Here are a small network's activations along a few directions, averaged over the inputs that share one value of a field.
Related values have similar rows: they may be neighbours, one step apart, or belong to one group.
In the rows, 500 means zero.
Random noise pushes rows far along 6 fixed directions. That doesn't count. These rows show it; they differ only by the noise:
[480 520 358 470 599 558 493 511 627 477 363 605 551 478 582 605 576 490]
[536 458 531 323 499 365 405 395 572 482 550 487 533 245 579 505 487 382]
[546 638 332 380 429 454 524 539 410 574 621 598 587 495 505 375 491 595]
[596 724 609 458 413 465 451 548 158 719 614 430 602 624 246 427 307 662]
[653 621 769 579 743 461 459 513 456 586 292 594 865 438 381 701 443 449]
[566 519 329 332 449 562 573 562 503 498 491 445 511 311 432 278 511 373]
[510 438 486 386 465 451 475 433 558 469 508 468 457 366 522 523 510 393]
[512 596 510 457 480 385 431 447 430 576 589 606 577 565 537 609 467 622]


Bekef, 16 values:
w3: [444 521 519 475 626 511 359 483 539 505 366 454 496 353 585 497 447 458]
w13: [417 564 567 527 524 402 282 480 425 559 633 525 499 533 636 479 425 661]
w2: [465 491 664 508 495 361 457 391 470 508 492 566 561 500 538 673 514 490]
w12: [506 377 490 644 515 654 686 556 631 396 433 446 430 630 368 466 554 448]
w15: [718 408 622 616 435 469 829 516 470 415 630 615 693 457 387 420 543 397]
w10: [594 366 623 383 414 364 657 542 494 384 524 490 577 210 474 258 630 113]
w1: [520 607 339 494 492 542 449 512 501 568 681 506 519 623 518 429 453 713]
w8: [572 479 426 373 502 299 608 446 654 408 586 694 678 299 677 484 614 378]
w9: [525 393 665 588 492 484 587 568 452 411 402 447 527 456 441 425 535 301]
w7: [411 514 432 507 666 657 361 491 599 514 281 414 418 418 597 600 483 510]
w6: [466 585 319 536 568 684 474 662 541 505 464 462 468 594 493 290 571 580]
w5: [599 441 494 622 439 424 797 468 548 401 561 690 613 547 500 525 603 432]
w11: [395 526 391 359 579 514 288 528 587 512 361 474 503 301 672 496 494 465]
w14: [441 487 556 546 600 572 418 521 548 506 399 443 476 480 526 497 452 555]
w16: [582 554 450 568 440 408 672 524 408 510 733 699 636 543 567 367 513 657]
w4: [534 515 564 669 677 683 497 604 562 517 311 397 513 604 369 505 510 512]
Bekef is arranged as a 4 by 4 grid.
Which values are neighbours of w3? Give them in the order they are listed.
> w9, w7, w11, w14
Which values are neighbours of w8? Give them in the order they are listed.
> w2, w5
Which values are neighbours of w1? Give them in the order they are listed.
> w12, w15
Which values are neighbours of w6? Give them in the order they are listed.
> w13, w4
Each value of Bekef is a pair of two hidden parts, and every pair occurs once (4 first parts, 4 second parts).
w11 and w10 share the first part; w11 and w3 share the second. Which value has the first part of w3 and the second part of w10?
> w9
w13 and w14 share the first part; w13 and w6 share the second. Which value has the first part of w6 and the second part of w14?
> w4
w5 and w7 share the first part; w5 and w15 share the second. Which value has the first part of w15 and the second part of w7?
> w16
